Each row below holds a small network's activations on one input, seen along a few directions.
In each table, some parts of the input vary, and every possible input appears once, in random order.
Descriptions start from the smaller parts, as in this example, which fits no table here: one of 4 places along a line, together with either a single point or one of 9 places around a ring or (one of 2 separate values, together with one of 5 places around a ring).
Shared parts are said once, and a part with two or three values counts as separate values.
In the rows, 128 means zero.

Rows:
row 1: [202 134 136 139 136 104 132 198 116 155 114 220  53 177 155 163 155 140]
row 2: [171  91 100 119 137 160 192 146  69 173  36 195  97 128  85 134 219 135]
row 3: [155 117 138 165 139 110 177 149 178  78 180  68 183 151 114  90  55 216]
row 4: [ 69 126  73 101 132 195 111  78  96 165  82 131  97  59  98  99 172  24]
row 5: [127 144 213 129  34  52  65 193 121 123  91 176 200 130 188 143 113 136]
row 6: [113 106 142 154 168 138 124 124 163  98 182  30 202 149 128 115  30 176]
row 7: [184  92 153 244 143 140 117  62 127  91 152 164  57 153 110 187 131 112]
row 8: [160 152 128  61 125  66 132 196 162 105 135 157 115 166 138 129 116 226]
row 9: [ 81 182 106  94 147 119  52 122 119 151 205 123 118 114 183 112 101  49]
row 10: [ 88 127 112 116 120 191 140  71  87 183  86 172  70  93  85 126 206  53]
row 11: [132  90 110 124 140 156 143  81 100 167  55 197  75  95  83 143 236  87]
row 12: [ 60 152  80  42 142 157 141  94 139 167 104  60 202  72 107 104 155  65]
row 13: [135 159 130  57 135  72 147 211 178 119 165 137 155 127 159  90  85 194]
row 14: [ 91 164 101 125 128 134  57 119 136 149 157 163  56 111 181 127  98  35]
row 15: [223  93 145 238 141 136 166 134 101 101 133 159  78 189 103 175 115 155]
row 16: [204  76 157 197 123 100 181 139 132  70 137 103  90 187 110 149 119 207]
row 17: [155 100 220 233  29  97  92 131 117  82 112 107 226 141 141 151  81 162]
row 18: [ 94 136  92  55 143 128 210 173 140 135  84 101 199  84  95  70 165 191]
row 19: [122 141 128 158 141 151 110  56 170 105 197  29 186 133 146 126  42 103]
row 20: [115 143 126 193 153 178  78  51 112  98 223  57 145 124 143 117  70  75]
row 21: [179 108 133 167 127  98 165 136 158  63 151  91 142 189  88 132  83 245]
row 22: [119 127  90  59 132 118 197 153 120 125  53 124 157 121  75 107 190 225]
row 23: [148  84 113  83 123 124 210 152  97 138  41 138 107 122  96 116 224 189]
row 24: [ 52 114  91  36 165 154 157 157 129 154  92  66 220  86  99  97 143 140]
row 25: [ 91 181 111  55 135  95  85 126 173 153 179  95 159 119 184 125  70  76]
row 26: [123 128 120 223 136 187  85  49 122  92 175  99  80 117 137 136  62  59]
row 27: [111 163 139 138 115 135  84 117 131 163 164 203  30 145 166 155 138  61]
row 28: [ 87 145 128  47 162  89  98 189 162 141 167 100 174 129 169 117  56 151]
row 29: [141 124 156 233 121 181 114  48 114 105 184 141  54 150 119 168 100  81]
row 30: [157 133 140 148 138 100  85 130 146 149 132 224  32 146 160 174 171  95]
row 31: [ 55 154  80  79 153 178 106  86  83 169 128  86 158  63 102  88 179  39]
row 32: [184 118 150  95 120  70 147 200 142 118 120 167  63 169 162 141 156 191]
row 33: [ 94 118 183 116  41 110 124 153  84 138   9 142 242  85 115 119 190 128]
Q: What is each input in this table made of?
A: one of 3 separate values, together with either a single point or one of 10 places around a ring
Q: Changing only the choice among 3 separate values turns row 28 into row 6. The same change can be made to row 30. Which row results?
A: row 7
Q: Which other rows does row 22 become when the place on the ring of 10 takes its other values? List them by row number.
A: row 2, row 4, row 10, row 11, row 12, row 18, row 23, row 24, row 31
Q: Which other rows does row 8 become when the choice among 3 separate values takes its other values? List them by row number.
A: row 21, row 22

Rows:
row 34: [107 137 109  25 124 106 171 158 132 176  54 146 182 100 106 117 207 147]
row 35: [227  89 166 231 109 118 143 127 103 110 106 230   6 187 118 190 172 152]
row 36: [167 129 167 172  92  93 157 165 159  77 152  99 183 158 136 115  58 209]
row 37: [131 103 102  64 150 117 207 186 138 130  71 117 164 124  88  99 158 219]
row 38: [ 88 134  90  98 143 182 116 106  74 186  95 127 126  79 127 113 179  21]
row 39: [ 53 131 103  56 120 149 119 138 103 171  54 160 142  66 107 101 193  95]
row 40: [161 124 148  84 111  56 153 211 145  93 125 105 163 163 149 114 113 237]
row 41: [108 169 116 164 153 160  68  85 137 139 216 138  80 126 160 133  73  42]
row 42: [132 121 148 189 136 132  76  80 169 103 192  93 108 146 164 159  40  83]
row 43: [155 119 165 196 140 114 100 117 142  79 199  79 169 172 136 148  51 171]
row 44: [ 80 151  95 129 128 180  98  36 107 143 145 113  83  87 117 118 163  31]
Q: What is each input in this table made of?
A: either a single point or one of 10 places around a ring

Rows:
row 45: [190 105 149 175 131 102 166 152 144  91 138 141 103 174 117 146 115 205]
row 46: [ 83 119 100  79 143 149 158 121 122 139  95  72 203  90  94  95 144 136]
row 47: [123 145 115  49 123  92 140 187 132 153  92 167 124 126 136 117 168 160]
row 48: [136 132 118  91 129 118 129 159 116 165  93 202  65 128 138 139 180 115]
row 49: [127 105 106 150 132 178 151  85  85 146  77 144  99 103  86 131 196  88]
row 50: [ 86 157 105  36 143 103 113 173 148 156 128 124 158 108 151 106 126 124]
row 51: [111 145 151 138 112 117  94 134 138 117 162  95 181 125 155 119  74 120]
row 52: [177 113 145 152 129  96 164 161 148  86 142 115 134 172 121 134  99 222]
row 53: [145 123 135 139 148 108 136 143 163  89 177  73 169 155 136 121  58 189]
row 54: [ 73 130  98  99 141 170 143  99 112 144 114  70 191  83 100  92 136  99]
row 55: [143 127 135 195 143 144 101  81 144  95 199 101  94 151 137 140  68 111]
row 56: [166 114 165 153  97  92 138 163 129 113 103 167 128 152 133 145 139 174]
row 57: [107 149 114  36 127  90 136 187 144 153 107 138 148 118 146 107 148 151]
row 58: [166 118 141 207 143 142 114  86 133 103 183 125  75 165 130 158  93 115]
row 59: [139 127 161 117  99  84 131 172 145 108 120 111 183 142 146 123 104 182]
row 60: [190 101 148 195 133 120 152 134 133  97 143 149  75 177 119 157 111 175]
row 61: [120 135 152 118 115  97 108 156 148 112 141  97 193 132 150 122  82 157]
row 62: [153 123 162 131  95  86 136 173 133 108 107 140 159 151 135 133 123 190]
row 63: [136 134 134 158 146 128 121 121 154  95 197  71 157 149 141 118  49 152]
row 64: [ 80 124  99 137 139 189 123  60 102 144 115 101 128  84  98 114 157  60]
row 65: [132  95 113 133 128 166 171 110  92 145  60 149 109 110  79 129 199 124]
row 66: [119 108 110  90 123 139 185 136 107 134  60 116 169 107  78 107 185 170]
row 67: [105 114 105 147 138 188 135  64  92 151  99 125 109  98  92 131 181  64]
row 68: [133  99 114 112 126 147 186 127 103 140  56 143 137 108  76 118 202 154]
row 69: [137 136 119  71 126  99 143 176 128 159  88 195  93 126 134 128 184 145]
row 70: [164 116 143 138 133  95 159 160 160  86 156  87 158 164 132 124  80 214]
row 71: [104 111 109  77 128 136 181 136 119 135  74  87 193  99  89  97 166 162]
row 72: [137 136 130 174 146 138 109  93 158  97 202  82 129 148 141 131  50 123]
row 73: [118 138 151 174 109 133  74  94 128 117 165 126 118 126 153 141  93  80]
row 74: [ 73 132  94 115 142 181 131  72 117 146 118  81 163  82 101 105 137  71]
row 75: [132 141 112 106 133 130 109 133 109 165 111 197  55 121 146 140 176  78]
row 76: [ 76 168 104  56 141 123  99 151 137 160 149 121 146 101 158 103 117  86]
row 77: [166 110 164 173  99 111 124 145 117 119 108 175 101 154 135 156 135 144]
row 78: [141 128 156 185 108 132  87  98 118 125 149 151 100 140 147 159 117  84]
row 79: [162 119 156 189 102 122 104 120 111 120 126 170  91 146 142 158 132 107]
row 80: [ 84 162 106  91 139 141  79 109 126 161 151 153  82 101 157 124 136  47]
row 81: [ 77 171 101  71 142 134  86 123 141 162 154 133 118  99 160 116 117  58]
row 82: [111 147 147 153 112 127  81 106 143 119 167 106 153 123 156 132  74  92]
row 83: [187 109 141 210 137 132 131 108 127  98 161 144  65 170 125 158 108 138]
row 84: [110 152 112 102 139 140  92 112 115 169 134 178  65 115 151 142 160  53]
Q: Changing only one part turns row 70 into row 59. The same change can be made to row 52. Which row results?
A: row 62
Q: What is each input in this table made of?
A: one of 4 places along a line, together with one of 10 places around a ring
Q: A walk changes only the place on the line of 4. It starts at row 67 and steps to row 84. List the rest of the walk in order.
A: row 78, row 58
Q: A walk changes only the place on the ring of 10. It starts at row 75 and steps to row 84. List the rest of the walk in order.
A: row 80, row 81, row 76, row 50, row 57, row 47, row 69, row 48
Q: A walk changes only the place on the line of 4. It starts at row 60 and steps to row 77. List the rest of the walk in order.
A: row 48, row 65
